A small network was shown many inputs. Here are its activations along a few directions, one row for each input.
In each table, some parts of the input vary, and every possible input appears once, in random order.
Descriptions start from the smaller parts, as in this example, which fits no table here: one of 5 places around a ring, together with either a single point or (one of 2 separate values, together with one of 4 places along a line) or one of 9 places around a ring.
Shared parts are said once, and a part with two or three values counts as separate values.

Other details of the inputs shift rows strongly along two fixed directions, in all tables alike. That doesn't count.

Rows:
r1: [ -3  -3  -7  11   5  12  -9  -9  -4   1 -13  -1 -17 -11   7]
r2: [-15 -95 -54  31 -45  -9  15 -41   1  38  17   4   1 -28  30]
r3: [-10 -14   2   9 -40  23 -13 -21  20  17  29  41  22 -15  36]
r4: [ 28  63  36 -10   0   9 -52  27   3 -38  15  31 -19  -6 -21]
r5: [  2  53  44 -17  11  20 -35   3  13 -15 -12  22  -6 -26  28]
r6: [ 40  85  36   8  16  16 -33  28   5 -27  14   6   0  21 -19]
r7: [  1   4  10 -24   6  -3   5  -9 -11  -3  -7   3   2 -16  22]
r8: [-21 -17   1   5  -9   9   4 -22  11  16  -8   3   3 -32  44]
r9: [ 33  69  37   8   2  18 -50  25   9 -26  23  26 -12   7 -16]
r10: [ -9 -27 -19 -20  -6 -13  36   2  -5  15  10   3  33  35 -18]
r11: [ -3 -45 -21  54 -48  21 -24 -43  20  35  33  23   1 -35  54]
r12: [ 12  66  50 -18   2  21 -38   6   6 -37   5  31 -14 -29  23]
r13: [ -12    3  -11  -64   79  -63   85   68  -33  -19  -56  -77   20   92
 -114]
r14: [-18 -83 -43  19 -21 -13  19 -32  -7  28  -4 -16 -13 -20  22]
r15: [ -9 -62 -40  -8   8 -31  37  -4 -24  17 -16 -36 -10  15 -23]
r16: [ 20  34   5  20   6   2   7  10   2  -6  13 -15   7  25 -16]
r17: [-22  -3   6  -6  16  -3   2   7  13   4 -20 -14  10  -4  -4]
r18: [-12 -28 -29   1  18 -18  44   6 -19  -2 -24 -35  -9  27 -33]
Each input here is: one of 2 separate values, together with either a single point or one of 8 places along a line.
- Change only the choice among 2 separate values in r6. List by row number the other rows that result. => r16

Rows:
r19: [ 10  23   8 -21   9  -6  10  20  -2  -5  14   6  28  38 -30]
r20: [  2   3  10   5 -23  22 -40  -9  11  -6   9  37 -19 -31  24]
r21: [ -9  28  20 -19  23  -2  29  22  -1 -10 -18 -19  12  26 -14]
r22: [ -4  10   3 -18  20  -7   6  10  -8 -18 -21  -6 -12   8 -23]
r23: [ -3 -53 -22   2 -25  -6   7 -28  -6  20   9   5  -4 -26  29]
r24: [-12 -24   8   3 -40  24 -37 -34  20  29  19  51  13 -51  66]
r25: [  8  81  58 -31  -1  17 -32  28  17 -43  12  43  -8  -6  -5]
r26: [  1  30  29  -1   4  17 -39  -1   6 -20  -4  23 -22 -32  23]
r27: [-11 -18  -1  38 -23  38 -38 -41  19  27   1  20 -11 -52  66]
r28: [-10 -43 -25  -9  -2 -29  25   8 -10   1  -7 -18  -4  18 -35]
r29: [  3 -24 -20  18 -18   5   1 -14  -2  10  17   9   2   5   2]
r30: [ -8  -9 -13  -7  14 -20  58   9  -4   7  -8 -32  31  41 -26]
r31: [ -3 -38 -31  10  -6 -23  26   9  -9   6   7 -20   6  31 -38]
r32: [-22 -41 -14   6  -7   8   8 -28  12  42  -8  -6  26 -15  45]
r33: [ 11  20   8  34 -14  30 -38 -17  18   6  12  23  -6 -25  30]
r34: [ 19  61  46 -14  -2  22 -46  16   4 -40   8  38 -25 -10  -8]
r35: [-13 -45 -23   1 -10  -4   9 -31  -8  18 -11  -6  -1 -30  36]
r36: [ 17   3 -16 -16  11 -27  41  25 -24 -13   4 -25   5  44 -46]
r37: [-13 -43 -20  23  -3   0   9 -28   1  30  -7 -15  -4 -16  33]
r38: [ 18  64  33 -21  39  -8   0  37 -12 -34 -14 -25 -15  27 -41]
r39: [  2 -47 -30  22 -29   0   7 -29  -3  27  24   2   5 -12  26]
r40: [  6 -15 -14  25  -5  -1   3 -10   4  18   4  -6   1  -5  14]
r41: [ 14  85  54  -9  -4  25 -34  22  18 -40  29  39   7   6  -8]
r42: [ 25  92  55 -13  20  23 -42  30  22 -27   8  23  15  12 -11]
r43: [ -4   4  -8 -12  37 -20  34  30 -16  -9 -25 -42  -4  42 -52]
r44: [ 15  11  -1   1   2 -10   6  14  -7 -12  16  -1  -4  27 -25]
r45: [-12 -29 -10  23  -2   4  -6  -8   6  16 -10 -13  -4 -13   6]
r46: [  2 -33 -24 -22   2 -29  41   3 -26   2  -6 -21   0  19 -21]
r47: [-13  44  38 -18   1  19 -24   4  15 -22  -5  26   4 -29  23]
r48: [  1 -38 -29  30 -18  -1   7 -30   2  34   9 -11   6 -17  32]
r49: [  5  24  16  15  -4  21 -32 -16   5   2   0   8 -12 -33  41]
r50: [ 16  14 -12  -9  25 -26  42  25 -21  -8 -10 -37   5  42 -43]
r51: [-13 -15 -12  -8  10  -5   3   0  -4  -4 -18  -6  -9  -6  -7]
r52: [ -6 -48 -35  27 -30   7   0 -23   4  26  19   7   3  -7  17]
r53: [ -9  16  14 -37  24  -8   8  17  -4  -6 -19   0  18  11 -15]
r54: [ -1 -26 -33  11   8 -15  33   8  -8  16  -9 -31   8  27 -28]
r55: [-16 -22  -9   0   6 -12  -3  -1   2  -2 -13  -9  -9 -10 -11]
r56: [  5   4   6 -16   2 -13   4   9 -11 -13   2   5 -16  10 -14]
r57: [ 10  27  15  32  -9  17 -46   1  21  -5  12  14  -7 -19   8]
r58: [ -7 -33 -20 -20  18 -28  37   1 -22   2 -20 -30  -1   8 -20]
- What do these inputs look like to the network? => one of 5 places around a ring, together with either one of 2 separate values or one of 6 places along a line
- Changing only the place on the ring of 5 turns r55 into r57. The same change can be made to r53. Which row results? => r42
- Changing only the place on the ring of 5 turns r58 into r38. The same change can be made to r26. Which row results? => r37
- Change only the choice among 2 separate values in r41. List by row number the other rows that result. => r19
- A walk changes only the place on the ring of 5. It starts at r51 and steps to r43. List the rest of the walk in order. => r54, r52, r20
- A walk changes only the place on the ring of 5. It starts at r47 and steps to r21. List the rest of the walk in order. => r30, r41, r25
